[[116 112 119 101 124 118 135]
 [128 125 144 134 100 144 123]
 [115 119 122 128 123 121 137]] out 116, 137

[114 120 131 105 129] out 114, 129

[126 106 133 129 114 129] out 126, 129

[128 137 145 156] out 128, 156

[121 138 116 130 119 105 120] out 121, 120

[110 100 139 123 138 117 110] out 110, 110

[143 150 123 120] out 143, 120

[102 124 113 123 142 113] out 102, 113

[133 125 120 126 127 151] out 133, 151
---
[[119 110 146 143]
 [150 113 118 125]] >> 118

[[133 131 102 129 117 132]
 [119 103 133 119 136 126]
 [131 130 135 128 125 137]] >> 135

[156 114 135 149 149] >> 135

[[137 103 143 128]
 [148 137 139 111]] >> 139

[133 117 149 150 119 142] >> 149

[[140 137 121 109 148]
 [128 130 118 109 105]] >> 118

[130 123 139 107] >> 139
---
[116, 126, 112, 105] Answer: 105, 116
[140, 120, 105, 142, 120, 149, 146] Answer: 146, 140
[115, 128, 137, 137, 122, 157] Answer: 157, 115
[[144, 140, 138, 131, 116], [123, 129, 132, 134, 153]] Answer: 116, 123
[106, 122, 123, 130, 136] Answer: 136, 106
[137, 103, 127, 119, 132, 120] Answer: 120, 137
[[152, 116, 133, 144, 106, 135, 128], [121, 122, 129, 133, 141, 137, 120]] Answer: 128, 121
---
[[130 144 148 119]
 [151 122 139 130]
 [154 129 125 145]] ==> 125

[152 143 131 127 118] ==> 127

[154 105 139 126 118 131] ==> 118

[126 112 116 150 155 145] ==> 155

[[115 131 129 132 127]
 [125 122 140 118 104]
 [139 136 139 125 110]] ==> 125

[134 129 154 119 123] ==> 119

[157 123 137 118 117 117] ==> 117

[128 152 125 128 131 128] ==> 131

[143 111 128 147 107 153 114] ==> 153

[[128  99 126 128 130 128]
 [129 153 139 128 118 128]
 [128 117 136 128 121 128]] ==> 121
---
[118  99 143 123 129 131]
123
[144 104 140 154 128 124]
154
[112 124 115 102 123 100]
102
[120 122 125 149 124 148]
149
[154 123 129 150 129 127]
150
[142 149 133 146 145 112]
146
[123 117 154 123 121 151]
123
[131 101 151 139 100  99]
139
---
[112 112 121 136 115 134 105] -> 134

[[148 125 110 150 101 124]
 [129 124 128 138 116 132]] -> 148

[126 128 131 113 133 104 132] -> 132

[150 116 132 123 111 111 137] -> 137

[133 151 146 128] -> 146

[[122 139 151 106]
 [144 138 125 127]] -> 144

[[134 143 138 111 119 107]
 [128 126 127 132 148 128]
 [138 137 130 130 151 125]] -> 148
---
[[129 126 156 137 142 110 107]
 [134 136 139 109 122 112 138]] result: 126

[[128 129 130 131 124 126 127]
 [102 113 152 104 118 132 118]
 [102 113 152 104 118 132 118]] result: 113

[[126 105 122 106 146]
 [121 147 125 141 111]
 [121 129 127 134 127]] result: 147

[[105 131 138 129]
 [124 130 133 128]] result: 131

[[108 110 146 105 109 151]
 [106 109 149 106 116 151]
 [104 107 152 108 127 150]] result: 109

[[131 131 155 148 140]
 [123 103 108 129 139]] result: 131

[[146 141 128 131 123 151 152]
 [129 141 133 144 118 152 137]
 [141 131 112 100 138 101 127]] result: 141

[[124 129 131 119 125 134 121]
 [126 126 119 115 103 114 117]] result: 129

[[116 102 138 127]
 [115 114 139 114]
 [116 127 138 106]] result: 114

[[107 145 154 115]
 [113 132 136 110]
 [108 151 149 124]] result: 132
---
array([[137, 132, 150, 127, 110],
       [114, 131, 103, 127, 145],
       [138, 129, 147, 129, 111]]) Answer: 103, 150

array([105, 118, 121, 139, 143, 129, 111]) Answer: 139, 143

array([[135, 142, 149, 109, 127],
       [107,  99, 145, 112, 142],
       [126, 131, 130, 127, 130]]) Answer: 145, 149

array([152, 143, 121, 136, 151]) Answer: 121, 152

array([157, 153, 143, 105, 117]) Answer: 143, 157

array([120, 129, 132, 113, 118, 122, 153]) Answer: 113, 153

array([122, 139, 152, 143, 141, 134, 144]) Answer: 143, 152
---
[[140 142 154 145 107 106]
 [102 117 104 106 102 109]] 117

[[125 131 129 130 128 107]
 [132 114 127 124 129 123]] 114

[[144 144 135 158 146 134]
 [137 141 143 144 144 141]] 141

[[133 143 139 146 123 123]
 [110 132 151 138 139 117]] 132

[[140 150 150 155 155 146]
 [118 118 111 111 130 118]] 118

[[155 148 124 131 126 110]
 [140 139 119 133 134 116]] 139

[[120 125 146 134 100 105]
 [136 102 154 131 113 110]] 102
---
[[125 105 131 121 114 138 137]
 [120 144 115 122 134 107 107]] → 125

[[154 106 146 104 154 105]
 [142 115 110 141 145 108]
 [143 114 110 141 146 109]] → 142

[[131 114 133 118 104 138]
 [130 114 130 118 105 139]
 [136 123 139 113 113 137]] → 130

[[106 114 138 119 111]
 [108 108 116 108 140]] → 106

[[116 148 103 100]
 [152 106 148 133]
 [147 113 141 126]] → 152

[[157 125 118 100]
 [124 128 129 132]
 [131 128 127 125]] → 124

[[133 121 105 110 150 108]
 [157 156 148 155 133 151]
 [125 117 102 102 152 103]] → 157

[[115 150 112 125 131]
 [116 149 111 123 128]
 [121 128 121 124 111]] → 116
---
[[129, 129, 128, 128, 109],
 [125, 127, 128, 128, 148],
 [157, 135, 126, 126, 125]] Out: 127

[[103, 140, 131, 140, 130],
 [139, 125, 127, 124, 121]] Out: 125

[[129, 142, 123, 114, 141, 118, 135],
 [108, 147, 106, 114, 151, 107, 149]] Out: 147

[[130, 152, 136, 133, 129, 138],
 [134, 146, 130, 132, 129, 145]] Out: 146

[[129, 125, 133, 104, 116],
 [129, 127, 134, 106, 117],
 [146, 113, 134, 134, 119]] Out: 127

[[104, 128, 119, 142, 124, 108],
 [130, 142, 141, 135, 116, 110]] Out: 142
---
[[129 128 128 128 106]
 [130 129 128 128 106]
 [128 128 128 128 107]] Answer: 129

[[128 129 134 123]
 [128 129 133 123]
 [101 129 111 152]] Answer: 129

[[122 128 123 127 129 124 128]
 [144 128 139 152 107 145 140]
 [113 123 120 110 144 112 120]] Answer: 128

[[129 138 125 145 134 120]
 [124 136 118 141 140 117]
 [107 114 101 104 149 120]] Answer: 136

[[128 131 140 134 126 120 124]
 [126 124 132 127 127 123 130]
 [127 128 107 130 127 142 123]] Answer: 124

[[143 133 132 125 148 121 112]
 [149 112 151 146 125 145  99]
 [147 125 138 136 144 128 114]] Answer: 112

[[120 127 100 128 126 115 139]
 [122 125 131 122 126 102 128]
 [131 120 127 128 129 140 128]] Answer: 125

[[109 144 114 133 141 115 118]
 [137 101 139 137 138 146 142]
 [113 129 113 134 107 112 112]] Answer: 101

[[145 140 109 133 132 127 130]
 [133 126 110 139 141 124 129]
 [147 128 104 136 145 131 132]] Answer: 126

[[137 124 124 134 126]
 [125 126 151  99 108]
 [137 129 126 121 128]] Answer: 126
---
[106 107 122 153] ans = 153, 122

[138 121 148 104 114 149] ans = 149, 148

[141 108 114 128 111 151 115] ans = 151, 141

[[150 131 118 136]
 [131 126 127 127]
 [130 125 133 120]] ans = 150, 136

[138 133 119 136 107] ans = 138, 136

[137 112 113 112 143 103] ans = 143, 137

[147 134  99 112 109 108] ans = 147, 134

[[120 121 119 131 131]
 [128 128 130 129 129]
 [151 132 121 100 107]] ans = 151, 132
---
[[134 111 143 150]
 [127 157 111 109]
 [142 108 123 121]] => 143

[[123 125 119 151 133 105]
 [132 127 112 136 106 104]
 [111 143 118 129 107 135]] => 119

[[107 154 121 128]
 [133 137 118 139]
 [109 153 119 130]] => 121

[[129 130 118 123 132 136 127]
 [129 138 123 112 143 150 141]
 [122 129 116 122 123 124 121]] => 118

[[134 133 125 130]
 [134 101 133 126]
 [131 133 132 126]] => 125

[[118 133 134 135 153]
 [150 129 117 113 114]
 [114 127 131 140 146]] => 134

[[122 105 139 127]
 [121 136 119 126]
 [121 105 139 127]] => 139
---
[135 149 119 126] -> 149, 119

[111 107 124 119 100 136] -> 136, 100

[151 134 118 133 124] -> 151, 118

[[134 154 147 127 138]
 [132 148 137 128 128]] -> 154, 127

[129 103 102 118] -> 129, 102

[[119 151 133 130 133]
 [148 136 124 133 122]] -> 151, 119

[128 151 100 147] -> 151, 100

[[119 109 120 150 111 116 110]
 [119 114 129 148 114 120 115]
 [141 150 130 104 149 140 151]] -> 151, 104
---
array([[125, 128, 133, 132, 130, 139],
       [121, 129, 142, 138, 132, 157]]) => 157, 121

array([135, 111, 112,  98, 137]) => 137, 98

array([[116, 142, 121, 137],
       [147, 115, 102, 126]]) => 147, 102

array([147, 156, 121, 136]) => 156, 121

array([[133, 108, 122, 104],
       [121, 146, 113, 125]]) => 146, 104

array([103, 126, 133, 123, 125]) => 133, 103
---
150	128	125	129
145	128	142	130
-> 150, 145

100	102	151	146
157	155	104	108
-> 157, 155

125	118	147	131	101	144 -> 147, 144

129	137	134	120	104	130	119 -> 137, 134

121	144	125	134	103	119 -> 144, 134

127	141	133	129	152	119	128 -> 152, 141

118	134	126	138	124
124	125	126	127	124
132	125	133	151	124
-> 151, 138

126	131	126	117	151
133	135	119	107	142
-> 151, 142

102	152	147	100 -> 152, 147

133	101	104	139
146	151	140	112
-> 151, 146
---
Q: [124 131 102 126 108 147 134]
A: 134
Q: [146 147 127 117 158]
A: 158
Q: [115 150 131 153 141]
A: 141
Q: [101 124 131 133 100 119 112]
A: 112
Q: [108 133 155 105 150 126]
A: 126
Q: [145 116 137 110 102 133]
A: 133
Q: [143 155 134 149 127 149]
A: 149
Q: [154 126 154 142 103 131 122]
A: 122
Q: [116 137 130 140 150]
A: 150
Q: [141 121 135 119  99 125 124]
A: 124
